These are the activations of a small neural network, seen along a few directions. Each row is one input.
Each table varies a few parts of the input and shows all the possible inputs, shuffled.
Descriptions start from the smaller parts, as in this example, which fits no table here: values(2) and (point or line(9) or (line(4) and ring(5))).
Shared parts are said once, and a part with two or three values counts as separate values.
(in the rows, 128 means zero)

Other details of the inputs vary at random and push rows far along two fixed directions, the same in every table; ignore that.

A family of inputs:
row 1: [153 207 127 184  28 197 115 143 115  68  69 134  41 204 146]
row 2: [134 118 146 115 130 131 131 127 141 122 128 135 126 128 130]
row 3: [110 109 163 114 161 110 118  89 149 189 191 124 204 130 114]
row 4: [100 125  39 123 175  80 155 161  93 124 101  86 123  71 116]
row 5: [102 118 175 117 173 103 115 100 151 179 201 133 190 130 107]
row 6: [132 108 174 103 146 130 113 106 148 150 173 155 171 137 124]
row 7: [109 129  85 128 145 108 130 146 111 120 129  91 117  93 130]
row 8: [158 145 195 139  80 175 109 102 154 110 143 168 121 183 140]
row 9: [144 165 167 156  64 178  97  99 146 127 137 137 116 191 149]
row 10: [121 171  56 149 104 125 142 174  88  66  66  92  59 106 134]
row 11: [126 101  95 110 152 108 150 141 125 129 109 120 126 103 121]
row 12: [157 147 192 144  77 169 111 113 144 112 118 157 105 177 150]
row 13: [121 109 102 122 147 107 144 153 114 122 103 125 113  80 124]
row 14: [ 99 121  50 120 169  83 153 169  92 114 112  75 122  59 118]
row 15: [150 136 120 130  95 156 124 135 121 103 101 145 102 153 133]
row 16: [139 106 156 118 141 131 126 102 148 149 156 154 162 143 122]
row 17: [121  84 174 110 165 108 123  94 156 193 171 157 193 119 116]
row 18: [129 104  89 120 153 104 149 149 108 127  94 115 114  97 127]
Description of these inputs: values(2) and (line(4) or line(5)).
Question: The inputs of row 12 and row 18 match in every part but the values(2) part. If row 8 is changed in the same way as row 12 into row 18, which row does it become?
Answer: row 16
Question: Change only the line(4) part in row 10. List by row number the other rows that result.
Answer: row 5, row 7, row 14

A family of inputs:
row 19: [120 136 124 128 134 127 119 121 123 139 147 132 153 129 119]
row 20: [112  83 116 101 181  96 133 103 142 183 175 119 197 107 116]
row 21: [101  97 133 111 190  81 135 108 139 190 169 119 186 110 108]
row 22: [119 155  65 150 120 119 150 176  95  81  70  96  63 100 126]
row 23: [157 185 222 161  45 201  92  88 165 109 153 171 115 231 141]
row 24: [127 151  43 141 119 123 152 170  91  84  70  99  73 121 128]
row 25: [120 127 153 121 132 116 127 123 136 131 142 118 139 116 132]
row 26: [ 99  92 144 107 185  86 121 115 138 177 186 119 179  85 117]
row 27: [119 157  56 151 112 125 140 172  83  92  65  99  74  96 128]
row 28: [107  96 142  91 184  85 133 114 141 156 186 117 191  94 117]
row 29: [164 166 215 165  32 206  90  76 166 138 129 161 120 227 156]
row 30: [125 146  54 137 114 128 138 177  91  70  87 100  65  97 137]
row 31: [163 100 156 110 122 152 132 125 141 115 112 174 121 143 133]
row 32: [159 100 167 118 120 148 131 125 141 126 102 169 116 136 135]
Question: What do these inputs look like to the network?
Answer: values(2) and (point or line(6))
Question: The inputs of row 28 and row 25 match in every part but the values(2) part. If row 31 is changed in the same way as row 28 into row 25, which row does it become?
Answer: row 32
Question: Change only the values(2) part in row 30. List by row number the other rows that result.
Answer: row 26

A family of inputs:
row 33: [136 179  70 165  63 160 145 160 107  70  45  95  36 160 141]
row 34: [127 116  81 108 158 120 140 128 121 128 145 130 157 132 112]
row 35: [103 127 119 119 155  99 139 139 137 128 143  97 130 108 122]
row 36: [132 105 118 107 139 112 138 152 116 114 119 119 112 102 138]
row 37: [150 147 233 140  89 175 108 102 162 126 148 181 133 177 126]
row 38: [117  56  90 100 199  88 145 121 137 176 150 117 174  69 117]
row 39: [135 144 187 158 100 154 102  85 153 161 162 152 139 196 129]
row 40: [119  75 122 101 177 102 135 124 141 145 161 123 153  73 126]
row 41: [129 104 114 111 163 101 140 127 124 146 108 136 143 113 122]
row 42: [142 153 196 151  68 177  87  83 150 151 145 153 159 191 137]
row 43: [133 189  82 164  66 165 119 177  90  58  65 119  31 127 151]
row 44: [107 116  93 124 163 103 126 130 116 171 141 122 150  97 115]
row 45: [156 117 197 126  94 163 109  91 156 158 144 163 148 190 146]
row 46: [143 134 112 144 115 144 146 150 116 112  76 141  97 128 115]
row 47: [124 138 206 144 123 136  98  94 157 152 191 147 149 170 129]
row 48: [119 116 102  98 166 109 136 136 124 113 168 130 156 113 114]
row 49: [121 154 114 141  96 140 117 147 106  91 104 112 105 114 139]
row 50: [136 135 100 122 127 114 141 163 106  80  76 125  80 103 134]
row 51: [113 128 126 115 152  95 141 127 126 133 149 101 157  92 126]
row 52: [118 126  96 123 149 103 149 124 117 146 121  97 153 104 123]
Question: The inputs of row 39 and row 47 match in every part but one. If row 45 is changed in the same way as row 39 into row 47, which row does it become?
Answer: row 36
Question: What do these inputs look like to the network?
Answer: values(2) and (point or line(4) or ring(5))

A family of inputs:
row 53: [ 86  95 153 121 212  55 135 105 137 203 195 114 198  73  93]
row 54: [130 155  62 152  77 156 121 164 105  75  81  93  50 111 153]
row 55: [ 79 106  44 129 197  69 148 164 102 157 118  86 119  51 104]
row 56: [117 130 209 139 133 134 111  56 178 218 185 151 219 186 112]
row 57: [139 168  48 147  99 140 135 169  86  70  83 110  68 152 135]
row 58: [129  15 157  68 238  70 148 106 159 172 151 161 195  79 114]
row 59: [116 124  27 125 132 108 158 154  98 110  83  70 118  80 132]
row 60: [116 141 112 129 135 135 116 133 134 119 160 135 125 138 118]
row 61: [123 171  90 139  73 140 129 172  96  59  73  83  61 106 154]
row 62: [114 145  49 155 128 107 144 163  84 123  71  92  80 116 129]
row 63: [140 195 227 142  55 184  89 102 156  96 164 164 126 218 137]
row 64: [125 146 102 126 129 135 138 117 130 123 137 124 153 155 112]
row 65: [164  59 235  95 145 160 100  85 161 188 171 216 208 141 114]
row 66: [208 153 214 129  41 214 109 105 154  91  72 217  77 202 163]
row 67: [131 193 248 163  52 177  87  93 159 136 142 155 122 211 140]
row 68: [138  14 161  58 228  80 172 125 165 184 169 151 184  82 109]
row 69: [143 140 162 140  75 159  97  91 141 143 153 131 140 181 158]
row 70: [ 97 117  50 114 204  63 160 168  93 106 144  92 134  50 100]
row 71: [136 164  83 159  80 145 135 161  95  60  81  88  55 101 154]
Question: What do these inputs look like to the network?
Answer: line(4) or (values(3) and line(5))

A family of inputs:
row 72: [137 133  61 161 110 155 142 157 104 107  58 123  78 115 119]
row 73: [134 110  58  99 160 104 174 158 118  99  99 103 120 114 120]
row 74: [121  69 135 118 182 112 120  94 147 208 188 150 188 135 108]
row 75: [128 126 220 144 110 153  96  96 179 156 175 159 125 168 137]
row 76: [113 122  46 137 156  89 150 146  93 135  98  97 120 120 117]
row 77: [124  85 152  95 181 105 136  98 146 194 172 155 196 150 108]
row 78: [138 170 175 166  89 149 106 105 130 145 116 140 120 181 136]
row 79: [103 126 191 124 164  96 130  83 157 183 192 121 194 123 111]
row 80: [143 204 212 174  40 182  98 102 155  97 117 144  67 221 156]
row 81: [138 144  73 135 116 139 159 164 101  96  43 124  88 122 116]
row 82: [128  78 104  92 179  86 135 150 104 138 112 139 138  50 127]
row 83: [129 150 125 134 109 125 145 172 120  74  73 116  54 130 138]
row 84: [104 109 145 113 148 113  99  85 143 201 206 127 208 141 130]
row 85: [ 85 124 114 118 159  83 122 146 116 131 162  74 132  75 131]
row 86: [136 105 109 109 138 113 151 164 108  78  97 120  99  58 135]
row 87: [114 106 129 110 172  87 164 150 126 127 123 113 143  81 109]
row 88: [123  73 214  85 173  98 110 106 160 150 194 149 174 104 131]
row 89: [163 193 168 156  14 210  91  95 152  85 141 125 108 227 168]
row 90: [127  79  99  91 173 106 141 134 118 139 112 142 161  68 114]
row 91: [169 107 144 100 109 158 128 114 147  93 137 149 135 153 152]
row 92: [100 140  58 134 127 117 130 149  99 130 102  88 136  86 123]
row 93: [146 129  47 139 111 151 152 154 120  87  87 109  72 131 135]
row 94: [118 134 143 144 139 122 126  98 138 168 132 129 176 151 109]
row 95: [127 178 190 156  58 169 100 107 141 112 154 115 123 154 148]
row 96: [151 109  61 114 119 139 141 163  93  86  71 137  81 111 146]
row 97: [149 135 221 128 112 149 108  94 155 169 141 178 153 178 128]
row 98: [128 130  89 155 116 133 148 167 114  93  85 109  69  86 129]
row 99: [167 194 165 159  33 197 112  86 160  94 118 144  99 244 153]
row 100: [116 170  74 153  91 131 117 162  84 108  81  92  78  97 145]
row 101: [ 89 154  79 100 201  90 126 170  96  76 209 141 152  87  78]
row 102: [120  84 167 125 178 109 111  99 148 209 175 154 179 108 111]
Question: What do these inputs look like to the network?
Answer: point or (line(5) and line(6))
Question: Start at row 89 and move only the line(6) part, one step at a time. The first step leads to row 84. Which rows follow, in order?
Answer: row 92, row 100, row 95, row 85
